A small network was trained on made-up records. Each row is its average activation on records with the value named, seen along a few directions.
Values that are neighbours, or in one group, have similar rows; names and order tell nothing.
Strong random noise was added to every row along 13 fixed directions; ignore it. To show where, here is one row again and again, with new noise each time:
-330, 179, 191, 244, -42, 323, -266, 258, -554, 141, -2, -206, -36, 167, 127, 238, -298, -77, 2, 27, -107, 305, 72, 201, 252, -106, 11, 352
-29, -40, -41, 8, -327, 1, 210, 36, -79, 2, -185, 75, 355, -179, -375, -476, 488, -235, 176, -297, -85, 15, -111, 87, 219, -95, 189, -73
-839, 661, 114, -91, 165, 63, 329, -260, -276, -4, 227, -326, -533, 51, 427, 496, -9, -275, -70, 217, 15, 257, 53, -17, -88, -294, 105, -17
55, -19, 33, 1, 288, 152, -3, 129, 282, 149, -263, 90, 126, 121, -113, -125, -131, 158, 151, -205, 192, -164, -91, -308, -31, 123, -2, 60
113, -309, 327, 216, -131, -168, 127, -283, 38, -385, -155, -218, -195, -31, -19, 293, -261, -7, 665, 32, 10, -409, -70, -200, -166, -40, 82, -450
126, 370, -281, -107, 12, 218, 244, -296, 380, -253, 6, -51, -204, -24, 486, 452, -154, -88, 178, 200, 12, -220, -209, -86, 16, -443, -240, -75
-372, 162, -410, 106, -331, 428, -7, -231, -62, 288, -39, 118, 60, -50, -187, -690, 231, -171, -547, -320, 564, 128, -28, -293, 356, 133, -339, 283
284, 2, 229, -146, 122, 95, -120, 257, -182, -226, -258, -320, -38, -63, 82, 415, 145, 179, -102, 247, 257, 163, 283, 22, 19, -276, 349, 85
-233, 315, 90, -152, -148, 70, 214, -84, -185, 57, 107, -215, 94, 173, 78, 3, 73, -314, -57, -305, -76, 1, -22, -45, 22, 106, 122, -209
53, 103, -67, -133, 23, -323, 26, -290, 6, 225, 499, -156, -208, -85, 296, 257, -79, -219, -354, 156, 81, -238, 159, 2, -437, 231, -9, -141
-105, 313, -139, -40, 164, 436, -185, -168, 126, 244, -206, 61, -60, 63, 178, -175, -220, -166, -75, -218, 462, 59, -120, -513, 213, 104, -352, 344
216, 138, -119, 76, -111, 40, 423, 64, -65, 112, -18, 16, 177, -3, 46, -163, 236, -335, 340, 211, -87, -191, -333, 177, 40, -65, 41, 60
56, -350, -188, 310, 102, -219, 27, 242, 294, 262, 166, 323, 227, -56, -305, -185, -80, 313, 135, 52, -322, -324, -81, 368, -225, 19, 31, 49
-23, -273, 177, 466, -132, 64, 81, 341, -323, 301, -95, -99, -46, 99, 92, 311, -420, -124, 265, 132, -206, -322, -276, -91, 0, 125, -154, 157
205, 94, -72, 111, 143, 306, 363, 237, 33, 27, -270, 12, 77, 318, 63, -228, 57, -40, 294, 216, 173, -81, -349, -66, 212, 43, -118, 201


Field S:
s8: 354, -59, 43, 41, -479, 154, -293, -191, -220, 88, 12, -71, 416, -119, -157, -120, -158, -224, 35, -231, 140, -99, 69, -10, -13, 164, 72, -136
s6: 89, -107, -186, -79, -39, -101, 36, 104, 26, -99, 198, -6, 88, 86, -127, -168, 243, 209, -337, 206, -57, 145, 165, 474, -45, -41, 122, -43
s5: 7, 653, -116, -247, -116, 232, -93, -271, -183, 64, 355, -146, 161, 126, 368, 165, -232, -436, -2, -91, -177, 204, -64, 286, 40, -26, -129, -2
s7: 279, 238, -89, -244, 45, 12, 42, -132, -7, 158, 30, 4, 89, -312, 110, 222, 148, -135, -154, 305, 292, -21, 26, -137, -272, -172, 141, 125
s4: 144, 168, -79, -67, -158, 162, -68, -219, -127, -327, 109, 0, 27, 251, 189, -177, -71, -74, 1, 27, -46, 306, -119, 73, 292, 73, -223, -30
s3: 348, -21, -48, -323, -253, -11, 300, -144, 245, 141, -29, -19, 219, 94, 59, 26, -87, -152, -346, -506, 100, -571, -189, -681, -239, 523, -101, -557
s1: -164, 36, -79, -89, 102, -77, 11, -101, 160, -52, -13, 99, -236, -137, 23, 72, 52, 80, -74, 15, -30, 1, 24, -29, -53, -99, -19, -45
s2: -223, -431, -132, 272, 113, -178, -100, -308, 400, -324, 37, 59, -553, -88, -117, 55, -153, 591, -124, 250, 338, -107, 220, -105, -140, -110, -210, -146
s10: 211, -396, 110, -42, -49, 55, -157, 245, -44, -188, -287, -28, -139, -51, -23, 148, 12, 321, -385, 55, 306, -29, 166, -439, 73, 132, -46, 18
s9: -152, 468, -162, -166, -224, 169, 351, -24, -164, -7, 285, 39, 176, 209, 157, -79, 252, -243, -112, -151, -324, 36, -145, 347, 62, -11, 66, -141
S is arranged as a ring.
Q: Which values are neighbours of s5? Give them in the order they are listed.
A: s8, s6
Q: Which values are neighbours of s10? Give them in the order they are listed.
A: s3, s9
Q: What is the length, in steps, of the shortest route from s2 to s4?
A: 5

Field B:
b6: -107, 160, 187, -105, 129, -128, 449, 153, 11, 39, 53, -112, -8, 200, 170, 414, -168, -22, 153, -39, -399, -240, -239, -87, -251, 98, 144, -374
b2: -397, -203, 356, 239, -339, -149, 356, 255, -818, -74, 119, -314, -64, 209, -329, -204, 360, -31, -162, 153, -12, 167, 135, 230, 64, 247, 463, -190
b4: 289, -109, 8, -157, -104, -16, -155, 335, 105, 5, -177, 112, 201, -183, 106, 548, -101, 35, -47, -103, -461, -37, -80, -10, 11, -305, 10, 22
b8: -309, 173, -209, -38, 343, -93, -198, -34, 252, 59, 417, 115, -223, -25, 195, 256, -190, 295, -285, 144, -200, 19, 235, 411, -259, -147, 21, 69
b5: 545, -95, -214, -332, -137, -266, -163, -248, 388, -318, 170, -60, 81, -159, 41, 44, 237, 77, -241, -92, -21, -39, 255, 194, -60, -152, 33, -274
b7: 252, -100, -211, 404, -500, 465, 127, -114, -209, -1, -164, -10, 204, 139, -142, -479, -16, -181, 239, -47, 264, -257, -286, 65, 342, 47, -268, 113
b10: 174, -300, -1, 422, 104, 45, -486, 28, -107, 404, 149, 67, 106, -29, -87, -33, -543, 135, 48, 166, 238, -166, 45, 32, -209, 255, -170, 366
b1: 247, -85, 104, -267, -286, -227, 107, 161, -176, -181, 192, -190, -101, 183, 362, 327, 111, -214, -401, -127, -321, -32, 68, -76, 82, 271, -137, -252
b9: 97, -252, 132, 15, 57, 77, -166, 285, 8, 46, -466, -89, -138, -326, 36, 527, -126, 176, -144, 177, 246, 2, 77, -444, -1, -252, -85, 224
b3: -295, -241, 62, 266, -316, 2, 146, -85, -247, -8, 153, -306, -313, 247, 123, 139, -224, -2, -370, 81, 161, -140, 74, -227, -7, 238, -198, -198
B is arranged as a ring.
Q: Going along B from b7 by way of its neighbour b5, in what order are b6, b8, b10, b9 met?
A: b10, b9, b6, b8
Q: What is the length, in steps, of the shortest route from b1 to b3?
A: 4

Field V:
v12: 169, -47, 37, 229, -287, 47, -12, 41, -428, 24, 154, -243, -77, -121, 98, 360, -129, 63, -206, 198, 79, -206, 136, 118, -95, -35, 174, -100
v18: 461, -396, 180, -135, -245, -324, -216, 152, -468, 342, 245, -109, 30, 40, -48, -305, 110, -326, -605, -108, 107, -53, 117, -45, -55, 858, -116, -34
v11: 162, 224, -323, -100, -143, 297, -1, -175, 127, -101, 95, 37, 84, 19, 134, -52, 132, -73, -80, -22, 107, -53, 30, 212, 137, -217, -133, 119
v6: -298, 270, 119, -241, 608, 210, -404, 76, 176, 481, 10, 114, 174, 278, -167, -113, -289, 265, -231, -322, 404, 210, 267, -254, -242, 270, 111, 232
v5: 93, -445, 72, 205, -88, -69, -156, 24, -83, -11, -84, -117, -303, 155, 61, 76, -386, 131, -130, 205, 215, -11, -43, -231, -3, 339, -379, 27
v10: 120, -121, 239, -194, 190, -325, -39, 14, -151, -193, -24, 4, -42, 38, -130, -157, 176, -38, 134, 73, -107, 292, 50, 176, -35, 231, 144, -136
v1: -376, 366, -356, 260, -25, 100, -30, -370, 48, 37, 649, 17, -95, 107, 157, -64, -316, 113, -54, 84, -188, -72, 53, 632, -69, -147, -71, 10
v13: 272, 270, -142, -299, -209, -57, 60, -275, 166, -183, -17, 45, 145, -348, 194, 230, 86, -245, 103, -161, -205, -74, -134, -173, 68, -299, -23, -216
v3: 421, -460, 102, 229, 71, -93, 126, 341, -79, -157, -226, 155, -275, 139, 183, 107, -82, 15, 350, 490, -97, -178, -325, -61, 108, 77, -414, 285
v17: -104, -128, -122, -51, 91, -227, 192, 220, 143, 414, 17, 115, -288, -51, 420, 241, -34, -277, -522, 244, -50, -35, -260, -622, 27, 246, -529, 308
v15: -381, 83, 266, -184, 282, -93, 182, 91, -135, 194, -208, -68, -203, -249, -203, 253, 369, 109, -331, 154, 399, 52, 210, -373, -416, -109, 394, 56
v19: 33, -238, -114, -198, -84, -394, 107, 136, 348, -135, 40, 102, 81, -27, -87, -161, 371, 65, -315, -131, -309, 85, 123, 37, 43, -55, 29, -178
v7: 365, 202, -295, -369, 287, 140, 79, 298, 517, 154, -52, 17, 270, 90, 49, 124, 64, 219, -344, -227, 64, -272, -13, -7, -162, 63, 54, -54
v4: -72, 307, -214, 37, -469, 395, 415, -85, -39, -368, 133, -224, -102, 223, 435, 583, -193, -2, -70, 31, -232, -355, -148, 39, 98, -369, -23, -375
v20: -152, 83, -99, -67, 252, -181, 276, -47, 309, 105, -17, 6, -272, 101, 244, 4, 19, -93, 10, 48, -75, 8, -231, -336, 7, 60, -272, -12
v2: 56, 47, 130, 146, 128, 71, -235, -175, -233, 249, -19, -31, -90, -47, 153, -188, -82, -284, 163, 77, 365, -7, 26, -184, -13, 273, 40, 264
v16: 24, -107, 198, -11, -122, -400, 414, 147, -291, -270, 149, -7, -204, 168, 301, 118, 111, -375, 352, 385, -631, 117, -292, 110, 158, 94, -131, -100
v14: 240, 317, -136, -244, 220, -87, 159, -11, 427, 445, -19, 256, 292, -167, 157, 76, 26, -482, 348, -174, -266, -270, -319, -104, -204, -86, -56, 196
v9: -341, 342, -175, 223, -80, 245, 176, -408, 219, 350, 249, 8, 267, 9, -154, -129, -383, 3, 165, -328, 151, -381, -136, -113, -347, 81, 89, -273
v8: 79, 45, 182, -46, 209, 64, -404, 344, -278, 221, 67, -28, 288, 426, 23, -309, -197, -171, 100, -253, -437, 445, 2, 396, 282, 366, -144, 249
Each value of V is a pair of two hidden parts, and every pair occurs once (5 first parts, 4 second parts).
Q: v16 and v13 share the first part; v16 and v19 share the second. Which value has the first part of v19 and the second part of v13?
A: v20
Q: v5 and v6 share the first part; v5 and v10 share the second. Which value has the first part of v10 and the second part of v6?
A: v15
Q: v9 and v17 share the first part; v9 and v12 share the second. Which value has the first part of v12 and the second part of v17?
A: v4
